A small network was shown many inputs. Here are its activations along a few directions, one row for each input.
In each table, some parts of the input vary, and every possible input appears once, in random order.
A made-up example of a description, with smaller parts first: one of 6 places along a line, together with either a single point or one of 9 places along a line or (one of 3 separate values, together with one of 5 places around a ring).
Shared parts are said once, and a part with two or three values counts as separate values.

Other details of the inputs shift rows strongly along three fixed directions, in all tables alike. That doesn't count.

A family of inputs:
row 1: [ 17 -17   0  20  -4  22   3  44  22  -7  -1 -37 -47]
row 2: [ -3  -8  -2  12   0  20   0  38 -10  26   0 -21  -6]
row 3: [  5   9   8   8  38 -27 -38 -17  11 -16  30   6 -20]
row 4: [ 28 -13  21  12  29   2  -9  34 -43 -18 -16 -17   8]
row 5: [-16  -7 -31   2 -38  10  22   7  61   7  16 -23 -52]
row 6: [ 19  -9  12  11  34  -1 -24  -1 -26 -36 -10 -12  12]
row 7: [ -4  14  -8 -22 -33   8  25   3 -34  18 -45  33  44]
row 8: [ 45  -8  14   6  53  -3 -30   9 -33 -36   7 -13  16]
row 9: [-15 -15  -3  11 -11  39  30  47 -41  33 -53 -14  19]
row 10: [-28  11   0  -2 -30 -31  -8 -41  52  -7  41  13 -27]
row 11: [ -1   2   5   6  32 -25 -17 -10   7  -4  25   4 -23]
row 12: [-32  -9  -2  13 -61  25  14  34  25  29   5 -37 -16]
row 13: [ 14  15  12 -17  16 -38  -6 -39  13 -17  24  31   0]
row 14: [ -8  16  -7 -18   6 -18  10 -31   9  17   5  36   7]
row 15: [-40  -5 -22   4 -65  26  21  16  26  32   0 -31  -1]
row 16: [ 17  -4  -7   9  28  13  -8  17  14  -5  -9  -3 -37]
row 17: [-16  -8  -1   9 -43  11  13  34  23  26  24 -34 -19]
row 18: [ 32   0   7   0  30   6 -24  13 -37 -22 -12 -11  25]
row 19: [ -2 -11  16  18  -9   1 -11  12  23  -6  30 -25 -24]
row 20: [-14 -19  14  37   6  31 -23  56   7  15   7 -61 -28]
row 21: [  7 -13  20  22  41  -2 -20   6   2  -9  14 -17 -20]
row 22: [ 13  -4  24   9  30 -30 -22 -21   8 -36  25   3 -20]
row 23: [-19  17 -23 -30 -28 -29  25 -55  32  11  23  34   8]
row 24: [-13   1  -5  -1 -10  18  12   4  -4  24 -13  10   8]
row 25: [ 24   3  -8 -23  15  10  25   2 -73  -5 -63  31  64]
row 26: [-15  11 -14 -21 -10 -28  15 -58  18 -12   9  37   8]
row 27: [-12   7 -13 -23 -20  -6  30 -41   5   5 -14  31  25]
row 28: [-16   2 -20 -17 -42  21  36  -7  -7  21 -25  13  33]
row 29: [-15  21  -4 -14   7 -19  -7 -46   8  -2  -1  45   7]
row 30: [ 33  16   5 -26   5  15   4   5 -63  -3 -57  39  62]
row 31: [ 30 -11  20  23  56 -14 -46  13 -14 -46  22 -37  -9]
row 32: [-16   4 -13  -2 -24  26  10  30 -11  40 -19  -7  11]
row 33: [ -1  11   8 -15   1 -34   0 -55  30 -16  27  35  -8]
Each input here is: one of 3 separate values, together with either a single point or (one of 2 separate values, together with one of 5 places around a ring).
The inputs of row 17 and row 8 match in every part but the choice among 3 separate values. If row 30 is changed in the same way as row 17 into row 8, which row does it become?
> row 18
Start at row 28 and move only the place on the ring of 5, one step at a time. The first step leads to row 27. Which rows follow, in order?
> row 26, row 6, row 15

A family of inputs:
row 34: [ -8  -5  -1  22  -2   3 -28   7  43 -15  47 -26 -54]
row 35: [-31  10 -35 -17 -23 -12  19 -21  34  24   7   6 -14]
row 36: [ 16  22 -16 -29  24 -10  19 -31 -39   9 -38  68  45]
row 37: [-40  -6  -8  23 -43   6   5  24  47  31  29 -17 -46]
row 38: [-23  24  -8 -14 -46   0  21  -6  22  34 -12  39  -3]
row 39: [-29   5 -18  -9 -47  -3  11 -30  36  14  21  -2   9]
row 40: [-13  -6  23  19  20 -27 -32 -19  50  -9  63  -2 -60]
row 41: [-37  10 -11  -4 -39  -7  16 -13   4  32   5  11  21]
row 42: [ 43  12  10  -4  70 -31 -31 -21 -20 -32  14  39   3]
row 43: [-34  12   9 -13 -49 -15  11 -14  28  37  31   7  -2]
row 44: [  2 -13   4  -1   5   3  30 -12 -21 -21 -45  14  14]
row 45: [ 12   7 -16 -32 -19 -15  45 -30 -14  -7 -24  51  24]
row 46: [-27  -2 -14 -11 -49  -3  46 -27  17   6 -20  25  -2]
row 47: [ 26 -40  12  30  18  27  17  64 -42 -11 -29 -56  -4]
row 48: [-27  12 -18 -18 -49  -6   7  -8   5  19   5   9  18]
row 49: [ 51   9  10  -9  68  16 -23 -13 -70 -43 -54  41  44]
row 50: [-30   1  12   1  10 -31 -10 -41  22   6  40   3  -4]
row 51: [ 17  11   2   4  18 -21 -31  -8  46 -19  61 -18 -50]
row 52: [ 34  -8   9  17  67 -15 -46  13  -9 -35  20 -28 -27]
row 53: [  0  20  13  -5  -7 -25 -15 -13   6   3  24  15   9]
row 54: [ 43  13  -1  -9  70 -18 -31 -35 -19 -43  11  26   5]
row 55: [-27  -8 -12  12 -36  43  34  47 -28  47 -56  -4  18]
row 56: [-15 -30  28  42  36  13 -18  35   7   5  10 -50 -41]
row 57: [ 32   0   7 -16   0  -6  28   7 -21 -13 -25  16  12]
row 58: [ 12   4  -3 -10  -8  23   1  15 -52  -2 -25   7  50]
row 59: [ -6 -25  10  22  30  19   7  40 -17  22  -9 -38 -11]
row 60: [-11   3   1  15  18 -31 -44 -26  56 -24  53 -14 -61]
row 61: [ 44 -15  42  22  45 -19 -28  11  -3 -58  11 -19 -33]
row 62: [-12 -35  -5  25 -11  15  32  43   7   7  -5 -59 -27]
row 63: [ -8  -7 -10  11   6  34   5  16 -14   1 -32 -14   3]
row 64: [ -6   0   2   2  12   9   8  10 -49  12 -37   5  51]
row 65: [-30 -10  -8  -4 -71  -5  39  -1  12  14   8  -8   9]
row 66: [ 11 -13  -7  14   4   1 -16  13  46 -10  46 -33 -43]
row 67: [  7  16   5 -32 -37 -22  30 -35 -15  -9 -17  41  41]
row 68: [-20  24 -17 -25 -51   2  14  -9  24  24 -16  28  -6]
row 69: [ 40 -13  26  20  45  -7 -52   6  -7 -50  33 -30  -1]
row 70: [-12   6 -10  -2 -52  47  23  44  -4  32 -34 -12   0]
row 71: [ -4   7 -12 -10  13  10   0  -8 -21  -3 -46  20  17]
row 72: [-21  11 -22 -35 -66   2  64 -34  -3  14 -46  64  28]
row 73: [  5 -13  32  21   8  24  -8  51 -14  17 -13 -25 -19]
row 74: [-14   9  -8  -4   5 -11 -12 -33   7 -12  21  -1  13]
row 75: [ 23  -3 -16 -10  11  20  13   4 -16   1 -28   6  22]
row 76: [ 19 -31  20  26  29  35   0  74 -45  18 -18 -41  -3]
row 77: [  6  -2  10  15  -9   3 -26   7  59 -13  37 -28 -50]
row 78: [ 26   2  13  12  27  -4 -15  35  -6   2   9 -13 -17]
row 79: [ 33  -3  22  -6  29  20   9  40 -54  17 -40   8  23]
row 80: [ -8  -6 -26  -5 -33  28  23  49 -14  34 -26 -18   2]
row 81: [ 19 -11  17  15 -12  26 -16  45  -9  -4  -1 -48  10]
row 82: [ 18 -23  10  28  13  42 -19  78 -43  -5 -39 -44  -5]
row 83: [-24  -1  12  -1 -19 -11   0  -8   4  22  28   4   5]
row 84: [-11  12  -6  -4  -4 -20 -20 -39  19 -13  42   1  -1]
row 85: [ 13   7   3 -29  -5 -21  26 -49 -44 -23 -33  49  61]
row 86: [-26  -3 -37 -10 -38  20  39  -3  35  34  -9  -9  -3]
row 87: [-26 -34   2  31 -18  41  24  76  -7  55  -7 -65 -23]
row 88: [-24  12  -5   4  16 -27 -10 -43  38  -2  20  28 -24]
row 89: [ -8  30 -32 -45 -49   3  37  -8   0  38 -33  44  24]
row 90: [-11   9 -14 -10   3 -10  -3 -53  47 -14   8  24 -12]
row 91: [-39 -14 -13  17 -40   9   3   3  49  16  33 -52 -16]
row 92: [-36 -30  17  34 -25  23   4  52  -4  40  16 -66 -10]
row 93: [-16   4  10  -3  11 -10   0 -32  10  10   4  32 -10]
row 94: [ 14   9  -8  -3  53 -26 -26 -41  22 -32  37   6 -21]
row 95: [-39  -7 -10  -6 -47 -20  34 -32  28   5  15  -7   4]
row 96: [ 17  13   7 -17 -11  10  -6  23 -47   4 -37   4  45]
row 97: [-17  23 -17 -28 -21 -22  -1 -47  -2   4   0  34  32]
row 98: [  3  11 -10 -14  -9  -7  -8 -40  41 -17  16  34 -13]
row 99: [-19   0   4  15  18 -39 -44 -28  44 -23  63 -34 -35]
row 100: [ 42   5  -5  -9  43   6 -14   3 -33 -25  -7  16  13]
row 101: [ 46  10  12  -9  66 -14 -38 -52  -6 -57  -7  43  10]
row 102: [-13  12   4  -1  -8 -29 -15 -24  13   0  38  18   4]
row 103: [ 43   3   7  -4  82  -2  -9   0 -65 -21 -45  30  40]
row 104: [ 62  16  12 -19  57 -18 -31 -26  -2 -44   6  29   5]
row 105: [ 23 -15  21  26   1  43 -19  77 -46  -1 -16 -63  16]
What is each input in this table made of?
> one of 3 separate values, together with one of 4 places along a line, together with either a single point or one of 5 places along a line
Change only the choice among 3 separate values in row 56. List by row number the other rows that result.
> row 50, row 59
List by row number the other rows that have the choice among 3 separate values and the place on the line of 4 in common with row 87.
> row 36, row 47, row 52, row 54, row 75
List by row number the other rows that have the choice among 3 separate values and the place on the line of 4 in common with row 91.
> row 50, row 64, row 74, row 95, row 99

A family of inputs:
row 106: [  4  17  20 -14   6 -36 -25 -41 -22 -24  13  29  32]
row 107: [  5 -25   6  28 -12  25  -4  58  -8  -5 -19 -51 -18]
row 108: [ 14   2 -18 -14   3  13  10  17 -29   4 -34   3  21]
row 109: [  9 -18  13  23   3  18  -5  50   9  12  23 -45 -32]
row 110: [-10  11  -2  -6 -13  -7  -6 -28  20  -7   3  25 -11]
row 111: [-26   4 -22  -8 -62   6  33  19  16  30 -16   0 -11]
row 112: [ 25  13  16  -7  29  14 -10   5 -45  -8 -47  29  27]
row 113: [-21 -29   7  40   1  20  -1  34  20   5  16 -55 -39]
row 114: [ 25 -23  20  26  56  -6 -22  12 -10 -42   8 -32 -21]
row 115: [  7  13  14 -20  -3 -28  -7 -41 -10 -13  20  27  42]
row 116: [ 25  10  -1 -10  38  19 -12   2 -42  -3 -39  22  33]
row 117: [ 14   7  -3 -22  -6  -6  17 -13   2  -2  -3  24   7]
row 118: [ -2   7  16 -12  21 -37 -11 -47 -20 -21  16  24  34]
row 119: [-16 -10 -10  23  -5   8 -22   6  44   0  40 -44 -45]
row 120: [ 11 -21  23  30  47   9 -20  28 -12  -5  -2 -29 -18]
row 121: [ 32  12  11   5  77 -40 -57 -28  18 -45  53   9 -32]
row 122: [-16   8 -14 -14 -39 -10  22 -32  51   4  27  12 -17]
row 123: [-17   6 -32 -12 -33   3  17 -14  27  11  -4   2   1]
row 124: [  8   5   0  -5  -1  11   9  26 -32  10 -34  20  14]
row 125: [-38  15 -15  -9 -43 -25  -2 -37  25  16  42   1  10]
row 126: [-5 -3 -3  5  9 -3 13  7 -6 15 -5  6 -5]
row 127: [-30   5 -19 -14 -27 -26  26 -31  44  15  23  12 -26]
row 128: [  1   0  -2  -8 -21  38  27  28 -21  33 -39   6  27]
row 129: [  1  -6  -5  -6 -27  40  30  21 -20  20 -39   6  29]
The inputs of row 128 and row 116 match in every part but one. If row 115 is changed in the same way as row 128 into row 116, which row does it become?
> row 125
What is each input in this table made of?
> one of 4 separate values, together with either a single point or one of 5 places around a ring
List by row number the other rows that have the choice among 4 separate values in common with row 114.
> row 113, row 118, row 120, row 126, row 127
Change only the place on the ring of 5 in row 110. List by row number the other rows that result.
> row 107, row 111, row 112, row 124
